These are the activations of a small neural network, seen along a few directions. Each row is one input.
In each table, some parts of the input vary, and every possible input appears once, in random order.
Descriptions start from the smaller parts, as in this example, which fits no table here: one of 8 places around a ring, together with either a single point or one of 9 places along a line or (one of 2 separate values, together with one of 6 places along a line).
Shared parts are said once, and a part with two or three values counts as separate values.

Rows:
r1: [-26  60 -50  14 -35  39 -10  33  -3  13 -17 -10 -13 -20  19 -61]
r2: [ 23 -46  31 -12  10 -20  18 -14  -3 -14   8  -1   8  11 -13  34]
r3: [ 23 -65  19  -4  29 -21 -31 -45  -5   1 -16  11   5  -9 -25  61]
r4: [ 20 -85  26  -4  37 -31 -44 -78 -10  21 -20  28  -1 -11 -35  60]
r5: [-23  67 -58  23 -40  41 -36  22  -1  19 -37  -6  -9 -29  29 -58]
r6: [ -5  25  -1   1  -9   8  28  27  15 -16  21 -12   0  15  10 -20]
r7: [ -2   6  15 -12   5 -16  33  18   7  -5  25   0  10  16   1   2]
r8: [ 11 -39  26  -7  23 -29  -9 -33  -8  -1   7  11   5   1 -20  43]
r9: [  7 -27  37 -12  17 -22  30   7   5 -19  32  -7   9  21  -6  16]
r10: [-10  50 -15   1 -13  19  15  33   2  -4   5  -1  -4   9  18 -36]
r11: [-19  53 -31  12 -24  32   6  30   0   3  -7 -12  -9  -5  22 -41]
Q: What is each input in this table made of?
A: one of 11 places along a line
Q: A walk changes only the place on the line of 11. It starts at r4 and steps to r3. List the rest of the walk in order.
A: r8, r2, r9, r7, r6, r10, r11, r1, r5

Rows:
r12: [ 23 -87  20  -1  15 -15 -21 -45  -8  -2 -14  -6   0 -14 -29  48]
r13: [-10  10 -26  16 -22  32 -15  -3   9  11 -17  -5 -16  -7   9 -46]
r14: [ 27 -21  32 -14  11 -14  29   1   1 -21  10   3   9  24  -3  30]
r15: [-20   6  -2  -1  32 -23 -40 -45  -8  42  -3  44  -5  -8 -15  11]
r16: [ 17 -77  43 -13  22 -29  22 -22  -2 -15  24  -9   5  10 -28  41]
r17: [-15  19  -3   3 -14  18  29  20  16   0  21  -7 -10  17  10 -52]
r18: [-18  37 -16  -6 -26   8  31  39  -9   7  10 -10   1  -3  11 -42]
r19: [-13  27 -38   7 -34  22 -12  16 -16  18 -27  -7  -5 -28  10 -36]
r20: [ 32 -31   9  -1   4   0 -14 -21  -6  -9 -28   6   4  -1  -4  37]
r21: [ -7  43  -9   4  -3  20  20  38   6 -23  15 -15  -3  12  14 -11]
r22: [-26  16  21 -14  40 -37   3 -22  -2  29  35  41   0  16 -14   4]
r23: [  9   6 -11   9 -11  -1 -26   4   8  -7 -20 -10  12 -15  11  13]
r24: [ -2  34 -31  16 -11  34 -23  15  -1 -11 -23 -13  -9 -13  14  -6]
r25: [  3  16  11  -3  -3 -15  17  26  14 -19  17 -12  18   9  12   8]
Q: What is each input in this table made of?
A: one of 2 separate values, together with either a single point or one of 6 places along a line
Q: The inputs of r12 and r16 match in every part but the choice among 2 separate values. If r19 is changed in the same way as r12 into r16, which row does it become?
A: r18
Q: Change only the choice among 2 separate values in r17. List by row number the other rows that result.
A: r13

Rows:
r26: [-21  25 -29  10  -6  11 -14  -1   5  16  -5   1  -6 -15   3 -14]
r27: [  1 -58  31  -9  45 -40 -29 -64 -10  27  -3  31   0   2 -29  53]
r28: [ 24   6   2   8  -6  11  -3   9  16 -29 -14 -14  11   8  15  21]
r29: [ 19   0   0   1  -3  12   0  19 -12 -28 -12 -18   4  -2   6  21]
r30: [ 15 -23   3  -2 -17   0   4  21  -1 -16 -10 -25  11 -10   4   4]
r31: [ 12 -27   6   9 -20  15  10   1   5 -22   0 -28  -7   1   3  -8]
r32: [ -1  45 -20   5  -8   3 -26   2  -3  14 -21  16   4  -7  18  -3]
r33: [ -8  17  18  -6  28  -8  13   8   4 -11  29   9  -2  20  -4   9]
r34: [ 10 -12  -7   7 -11  11  10  11  10 -20  -3 -27   4  -6   2  17]
r35: [  1 -38  -8  11  25  -9 -67 -68 -14  40 -35  35  -8 -36 -21  27]
r36: [-10  10  10 -13  10 -25  26   7  -3   5  26   7   9   5  -7  13]
r37: [-12   7 -21   6  -7  24  -3  -6   4  19 -13   9 -17  -1  -2 -37]
r38: [ -7  -5  22 -11   2 -20  26  -4  -8   4  29   4   1  13  -6 -12]
r39: [ 18 -31   0   2 -14  26  19   7   8 -16  -8 -16  -8   7   0  -6]
r40: [ 28   8   2   3 -11   2  -1  13   2 -25 -21 -10  16   2  16  25]
r41: [-16  14 -14   7 -20   8 -11  -7 -14  18 -10   2 -10 -13   2 -34]
r42: [-16  14 -19   2 -12   1 -19   8  -6  20 -12   3   3 -18   5 -26]
r43: [ -8  -4  19 -15   9 -27  18  12   0   6  26   5  12   8  -4  -4]
r44: [-17  28 -28   5 -12   3 -12   3  -9  21 -12   4   0 -21   3  -9]
r45: [  0  25  20  -5  19 -18  12   2  18  -9  20  17   9  24   6  13]
r46: [ 15 -24   7   2 -25   7  12   5  -9 -18  -7 -25  -1  -5   3  -4]
r47: [  3  27  19 -11  15 -26  14   6   4  -5  14  21  14  17   7  17]
r48: [-15  34 -21   9   6  20 -26   3  -2   6  -7   5 -12  -5   7 -13]
r49: [ 11 -26   3   5 -12   8   2  17  13 -20  -3 -28   5  -4   4   0]
r50: [-12  -7  19  -8  15 -19  16   9  14   2  33   2   6  14  -5  -9]
r51: [ 33 -77   8   0  13 -14 -48 -55  -8  -2 -33   7   1 -18 -30  58]
r52: [ -5  19  17 -13  23 -16  15  11  -9  -7  22  12   3  14  -3  13]
r53: [ 22 -28   1  -5 -20  18  21  10  -5 -12 -15 -14  -2   0   0  -1]
r54: [ -3 -12  15 -10  14  -3  34  -2   8   6  27  11  -7  26  -8 -15]
r55: [-20  10 -16  13 -13  14 -12 -12   0  13  -4  -1 -16  -7   2 -39]
r56: [-13   8  10  -6  15 -17  24   4  11   2  32   4   4  11  -7   8]
r57: [ -5  43 -20  10  -2  11 -27  -3  11   9 -14  12  -1  -2  17  -8]
r58: [ 14  -9  -7   1 -16   2  12  15  -4 -16 -10 -24   9 -13   2  21]
r59: [-11  -8  21  -3   7 -13  24  -7   5   0  36   1  -6  20  -6 -17]
r60: [ 15  -3   1   7   2  20  -2  15   2 -32  -5 -21  -1   4   5  17]
r61: [  0  -8  16 -18   8 -10  35   2  -5  11  20  14  -1  19  -8 -10]
r62: [-11  37 -21   4   0  12 -24   7 -16  10 -13   9  -7 -11   7  -8]
r63: [ -9  10 -20   0 -14  17  -2  -2 -10  25 -19  12 -11  -8  -2 -32]
r64: [-20  11 -20   7  -6   8 -21   4   8  15  -6   0  -3 -12   5 -31]
Q: The inputs of r62 and r29 match in every part but one. If r26 is changed in the same way as r62 into r29, which row does it become?
A: r34
Q: What is each input in this table made of?
A: one of 3 separate values, together with either a single point or (one of 2 separate values, together with one of 6 places along a line)
Q: Change only the place on the line of 6 in r57. List by row number the other rows that result.
A: r26, r37, r48, r55, r64
Q: Change only the choice among 2 separate values in r29. List by row number the other rows that result.
A: r60
Q: Which other rows agree with r52 in the choice among 3 separate values? List them by row number.
A: r27, r33, r36, r38, r43, r45, r47, r50, r54, r56, r59, r61
Q: Change only the choice among 3 separate values in r51. List by row number the other rows that result.
A: r27, r35

Rows:
r65: [-4  2  4 -3  0 -8 10  8  1 -2 11 -4  4  1  0 -1]
r66: [ -5  12 -17   8 -14  16  -7   9   1   0 -10  -9  -4  -9   7 -17]
r67: [ -4  19 -15   3  -9   9  -8   4  -5   8 -13   4  -2  -7   6 -11]
r68: [ -3  19 -19   9 -11  17 -13   8   1  -1 -14  -6  -3  -9  10 -12]
r69: [-6 14 -6  4  2  6 -5 -1  3  4  0  5 -5  2  3 -9]
r70: [  5  -7  13  -6   0  -4  24  10   3 -11  15  -6   3  12   0   0]
r71: [-3 10  3 -2  3 -7  4  7  1 -3  7  0  5  2  2  4]
r72: [ 27 -87  42 -11  39 -39 -19 -59  -7   1  -2  17   7   1 -34  72]
r73: [ -8   6  -4   2  -1   5   0   0   3   5   4   1  -5   1   1 -15]
r74: [  7   1  12  -5   3  -3  18   9   4 -12  11  -3   3  13   2   6]
r75: [ -6  11 -13   2 -12   8  -3   5  -6   9  -9   0  -3  -8   4 -16]
Q: What is each input in this table made of?
A: either a single point or (one of 2 separate values, together with one of 5 places along a line)
Q: A walk changes only the place on the line of 5. It starts at r66 and steps to r75. List the rest of the walk in order.
A: r73, r65, r70
